A small network was shown many inputs. Here are its activations along a few directions, one row for each input.
In each table, some parts of the input vary, and every possible input appears once, in random order.
Descriptions start from the smaller parts, as in this example, which fits no table here: one of 6 places along a line, together with either a single point or one of 11 places along a line or (one of 3 separate values, together with one of 8 places around a ring).
Shared parts are said once, and a part with two or three values counts as separate values.
In the rows, 128 means zero.

Other details of the inputs vary at random and push rows far along two fixed directions, the same in every table; ignore that.

A family of inputs:
row 1: [111 139 115 126 103 146 149 123 147 139 124 125 123 121 139]
row 2: [140 129 150 156 115  96 134 157 106 129 143 109  72 138 124]
row 3: [149 134 173 147 140 107  78 157 109 107 132 118  97 126 130]
row 4: [107 123 112 109 115 149 124 116 130 145 144 129 134 139 133]
row 5: [123 116  71 124 135  97 163 117  95 124  83 171 172 154  49]
row 6: [139 140 132 101 146 138 117 116 126 130 137 126 141 120 156]
row 7: [142 123 152 154 124  86 136 152 120 126 145 110  74 140 121]
row 8: [132 122 135 131 128 145 144 102 128 124 126 113 145 104 150]
row 9: [120 136 131 110 136 139  97 104 127 126 136 123 146 111 152]
row 10: [130 118 137 126 142 148 136 100 123 129 136 116 148 109 144]
row 11: [107 132 118 120 103 156 135 136 150 137 122 124 129 129 138]
row 12: [114 124 113 123 112 151 136 133 161 135 126 128 130 123 139]
row 13: [120 112  70 119 148 112 140 118  90 122 107 184 176 160  52]
row 14: [165 107 137 168 170  84 128 172  72  77  90 160 145 145  39]
row 15: [125 114 137 119 145 159 123 105 123 120 142 122 148 111 147]
row 16: [144 145 128 113 133 120 138 114 129 130 119 122 144 115 154]
row 17: [115 129 116 124 107 140 149 120 159 140 127 125 123 117 139]
row 18: [129 116 140 127 137 167 119 115 133 116 127 127 148 115 144]
row 19: [113 134 117 124 110 138 150 117 162 134 128 126 123 123 139]
row 20: [140 112 152 144 131 101 108 160 111 129 163 120  82 145 118]
row 21: [106 127 116 124 117 159 123 128 139 140 133 134 132 137 140]
row 22: [114 124 113 118 124 133 141 101 145 147 145 125 130 134 137]
row 23: [110 135 113 125 108 157 137 134 150 134 124 126 128 126 140]
row 24: [143 150 132 114 133 143 124 132 147 122 115 124 143 117 152]
row 25: [110 128 114 124 116 148 138 129 163 129 126 128 131 130 138]
row 26: [165 140 170 136 150  90 113 152 101 126 144 111  96 129 140]
row 27: [125 148 135 123 121 133 118 110 144 124 112 121 139 100 150]
row 28: [167 148 170 144 137  91 120 166 115 115 127 114  98 123 135]
row 29: [111 126 114 115 113 139 138 110 131 152 137 123 132 135 132]
row 30: [134 131  91 126 157 105 120 123 106  96  67 175 188 131  62]
row 31: [119 122 105 122 114 129 152 109 145 143 129 123 128 124 135]
row 32: [129 128 142 133 124 155 141 113 142 121 122 114 143 100 150]
row 33: [109 121 113 112 127 142 127 109 144 139 151 131 133 138 138]
row 34: [107 122 118 122 124 152 123 123 154 136 137 135 132 139 141]
row 35: [142 143 134 108 138 146 112 125 137 125 124 132 142 124 153]
row 36: [149 136 171 146 143  88  94 140 100 120 141 107  96 120 131]
row 37: [111 117 116 121 121 154 122 127 151 142 136 135 133 133 140]
row 38: [137 130  88 124 154  86 134 104  91 105  75 168 185 129  66]
row 39: [141 124 152 153 124  96 122 153 100 136 153 116  80 144 116]
row 40: [128 121 162 149 121 117 105 176 110 128 143 119  82 151 119]
row 41: [108 136 119 121 100 144 148 125 146 140 120 123 124 124 134]
row 42: [144 114 153 150 129  91 122 152 111 137 156 114  79 142 117]
Each input here is: one of 6 places around a ring, together with either one of 3 separate values or one of 4 places along a line.
- The inputs of row 38 and row 3 match in every part but the place on the ring of 6. If row 5 is changed in the same way as row 38 into row 3, which row does it become? => row 40
- Change only the place on the ring of 6 in row 26. List by row number the other rows that result. => row 6, row 16, row 24, row 28, row 35
- Change only the choice among 3 separate values in row 24. List by row number the other rows that result. => row 14, row 30
- Change only the place on the ring of 6 in row 12. List by row number the other rows that result. => row 17, row 20, row 31, row 37, row 42

A family of inputs:
row 43: [108 128 102 112 118 163 147 101 154 139 118 134 158 122 141]
row 44: [122 139 123 107 130 154 122 106 142 132 128 126 150 116 155]
row 45: [120 139 119 112 126 148 131 103 143 130 116 127 156 112 146]
row 46: [132 126 144 135 123 113 125 138 120 140 152 115  96 138 134]
row 47: [106 132  98 109 112 156 146 103 151 142 121 130 152 119 140]
row 48: [109 132  97 108 116 145 153  93 148 146 124 130 152 123 139]
row 49: [126 130 120 109 132 155 131 101 143 131 129 124 153 110 157]
row 50: [130 130 145 140 116 121 126 149 126 131 141 113  95 129 135]
row 51: [115 128 117 112 125 152 124  97 141 135 126 124 152 112 148]
row 52: [132 128 143 140 121 112 130 136 125 135 148 113  94 131 135]
row 53: [139 131 155 140 127 116 116 137 120 123 132 110 107 118 137]
row 54: [137 127 154 138 131 119 109 138 115 126 139 113 107 125 137]
row 55: [134 129 144 139 120 110 133 139 124 137 144 113  95 133 134]
row 56: [139 133 156 137 134 118 110 139 121 119 137 115 109 122 140]
row 57: [139 131 155 141 127 119 115 137 120 124 133 111 107 118 140]
row 58: [129 122 149 142 123 124 123 146 125 126 144 117  98 131 130]
row 59: [141 137 157 138 131 118 114 141 121 121 132 114 109 121 140]
row 60: [143 137 156 136 133 120 112 141 123 118 136 114 108 119 144]
row 61: [122 109  61 119 157 115 152 111  98 115  79 196 205 159  39]
row 62: [129 125 143 139 120 121 121 147 125 129 145 115  96 131 132]
row 63: [144 110 102 146 156  74 132 158  71 108 101 176 144 167  31]
row 64: [134 130 146 134 124 121 115 149 126 134 142 120 100 136 135]
row 65: [131 130 144 141 118 119 122 147 128 127 139 115  95 131 136]
row 66: [130 126 150 143 118 124 128 147 126 129 140 115  98 129 133]
row 67: [108 126  97 107 121 145 144  94 145 146 132 134 152 128 136]
row 68: [137 127 153 139 131 119 111 136 119 123 137 113 107 120 137]
row 69: [133 127 148 138 127 122 117 149 126 132 143 118 101 136 135]
row 70: [119 137 117 113 128 151 128 101 144 129 120 129 156 113 149]
row 71: [112 135  98 107 117 153 142 103 154 142 115 137 158 122 140]
row 72: [107 127 100 114 119 164 145  98 154 136 121 134 158 121 141]
row 73: [149 131 157 137 134 119 123 141 121 120 135 110 110 117 143]
row 74: [148 129 155 138 137 121 120 140 120 119 138 113 111 118 143]
row 75: [132 125 143 136 124 111 128 137 124 135 149 115  95 133 133]
row 76: [103 126  96 107 116 159 138 101 149 142 128 134 154 124 138]
row 77: [133 126 148 139 126 120 119 148 130 127 140 117 100 131 135]
row 78: [134 129 148 143 124 120 122 148 131 127 139 116 100 129 136]
row 79: [138 132 156 136 134 119 109 139 121 120 138 115 110 124 139]
row 80: [122 137 121 108 131 151 123 105 143 129 126 128 153 115 151]
row 81: [110 132 101 109 119 157 144 103 155 141 116 134 159 121 143]
row 82: [134 129 146 136 124 118 117 148 130 129 140 119  99 131 135]
row 83: [132 122 149 142 125 125 122 146 128 125 142 117 100 132 132]
row 84: [110 130  99 105 121 153 134 103 152 141 122 138 157 125 137]
row 85: [129 127 144 136 120 119 118 147 126 129 143 117  98 135 134]
row 86: [145 107 105 154 157  73 140 156  73  99  94 179 147 161  26]
row 87: [146 127 156 134 137 122 116 139 120 121 142 113 111 121 144]
row 88: [116 131 114 115 125 151 129  97 142 133 120 126 154 110 146]
row 89: [145 139 156 135 133 119 115 143 122 119 133 115 110 120 142]
row 90: [130 128 144 135 121 122 117 148 123 133 143 118  97 139 135]
row 91: [128 122 148 139 123 127 121 146 121 131 146 118 100 136 131]
row 92: [135 131 149 141 123 117 126 149 131 127 134 114 101 128 134]
row 93: [144 139 157 134 132 118 116 143 123 118 132 114 110 119 141]
row 94: [144 104 106 149 159  74 135 156  72 101  98 179 148 165  26]
row 95: [159 115 124 141 166  83 125 149  76 103 106 160 147 149  64]
row 96: [135 132 147 140 121 118 119 148 131 128 139 117  97 129 136]
row 97: [107 134  97 107 112 154 146 102 153 140 116 132 153 122 142]
row 98: [104 129  93 111 115 158 143 100 150 140 123 134 154 121 138]
row 99: [107 127 100 107 123 158 137 101 154 140 124 136 160 124 140]
row 100: [122 138 120 109 131 151 124 105 144 128 125 127 151 113 152]
row 101: [140 122  88 118 157 115 146 111 104 112  87 170 191 133  78]
row 102: [106 134  95 106 113 156 144 101 152 141 116 135 156 124 142]
row 103: [131 121 150 141 125 126 121 146 128 126 145 116 101 134 133]
row 104: [105 129 101 111 114 160 149 100 152 139 119 132 156 119 138]
row 105: [130 124  88 116 157 115 133 110 102 114  89 174 190 142  72]
row 106: [130 128 145 137 120 120 119 147 128 128 142 116  95 133 137]
row 107: [108 129 102 112 117 162 148 100 155 137 117 131 157 120 141]
row 108: [152 118 108 147 155  65 137 160  80 103  88 174 144 159  33]
- Describe the family of inputs behind these rows. => one of 6 places along a line, together with either a single point or one of 4 places along a line or one of 6 places around a ring
- The inputs of row 102 and row 97 match in every part but the place on the line of 6. If row 66 is changed in the same way as row 102 into row 97, which row does it become? => row 104
- The inputs of row 82 and row 108 match in every part but the place on the line of 6. If row 83 is changed in the same way as row 82 into row 108, which row does it become? => row 107
- List by row number the other rows that have the place on the line of 6 in common with row 60. => row 52, row 65, row 70, row 72, row 74, row 78, row 86, row 88, row 96, row 98
- Change only the place on the line of 6 in row 105. List by row number the other rows that result. => row 45, row 56, row 59, row 70, row 79
- Change only the place on the line of 6 in row 100. List by row number the other rows that result. => row 44, row 60, row 80, row 89, row 93
